These are the activations of a small neural network, seen along a few directions. Each row is one input.
Each table varies a few parts of the input and shows all the possible inputs, shuffled.
A made-up example of a description, with smaller parts first: one of 4 places along a line, together with either a single point or one of 11 places along a line or (one of 3 separate values, together with one of 8 places around a ring).
Shared parts are said once, and a part with two or three values counts as separate values.

Other details of the inputs shift rows strongly along three fixed directions, in all tables alike. That doesn't count.

Rows:
x1: 51 -36 107 -602 38 369 -275 484 -913 737 153
x2: 387 -454 589 123 -67 173 -401 947 -482 -363 458
x3: -67 204 -124 -253 34 281 189 -69 506 -379 -25
x4: -203 279 -190 39 149 -52 85 -287 -202 432 -108
x5: -159 167 -146 -54 9 374 197 51 519 -285 -213
x6: 77 -255 -17 580 -102 -562 -123 -147 -256 120 -41
x7: -79 14 -133 -279 50 254 317 -90 515 -331 -24
x8: -159 92 -293 11 239 -101 119 -272 -166 456 -121
x9: -160 287 -292 41 207 -59 -12 -249 -158 399 -118
x10: -89 22 -242 -277 -12 -165 -47 -287 -95 560 -197
x11: -147 177 24 -154 21 347 256 -75 523 -273 -75
x12: 243 -179 290 411 -218 -352 -157 47 312 -657 92
x13: -78 99 -26 -393 -139 278 -6 -52 586 -214 -296
x14: 179 -213 23 423 -65 -621 -122 -264 -229 31 109
x15: -88 306 -207 -71 109 -81 113 -366 -209 361 16
x16: 127 -239 51 486 -42 -592 -158 -230 -188 80 84
x17: -9 -80 222 -398 82 851 95 864 -330 -19 167
x18: 175 -192 364 367 -295 -342 -71 -5 267 -654 139
Each input here is: one of 3 separate values, together with either a single point or one of 5 places along a line.
Change only the choice among 3 separate values in x16. List by row number the other rows that result.
> x2, x11
Change only the choice among 3 separate values in x6. List by row number the other rows that result.
> x5, x17

Rows:
x19: -135 119 -172 89 54 -12 253 -326 480 -185 -138
x20: -188 253 -367 -105 24 -175 54 -551 54 500 -304
x21: 105 -221 189 210 -213 -330 -241 16 -39 -56 -59
x22: -112 120 -3 -74 39 358 255 58 527 -433 -88
x23: 64 15 154 -246 -66 221 -8 123 172 -215 102
x24: 102 -218 193 205 -207 -327 -243 34 -36 -56 -50
x25: -10 -94 121 -222 -89 221 -25 228 204 -123 -86
x26: -206 254 -357 -111 22 -177 37 -540 54 487 -294
x27: -115 75 -93 -74 -125 -23 104 -303 554 -131 -312
x28: 180 -211 202 112 45 69 -177 495 -592 54 308
x29: 128 -151 115 385 -87 -265 -97 62 -100 -190 117
x30: -82 260 -296 -445 165 90 50 -200 -508 636 92
x31: -44 30 75 -369 194 653 213 474 71 -145 107
x32: 216 -141 158 149 -135 -378 -241 -40 -60 -201 135
x33: 51 -112 140 -324 209 576 51 640 -355 29 257
x34: -4 95 -128 -14 207 56 -85 133 -729 516 189
x35: 220 -336 249 657 -194 -605 -166 -41 14 -374 117
x36: -111 67 -1 -96 72 324 280 25 540 -399 -83
x37: -58 196 -177 272 85 -277 -14 -289 -251 285 -9
What do these inputs look like to the network?
> either one of 3 separate values or one of 6 places along a line or (one of 2 separate values, together with one of 5 places along a line)
A walk changes only the place on the line of 5. It starts at x29 and steps to x28. List the rest of the walk in order.
> x34, x22, x37
Change only the choice among 2 separate values in x22. List by row number the other rows that result.
> x36
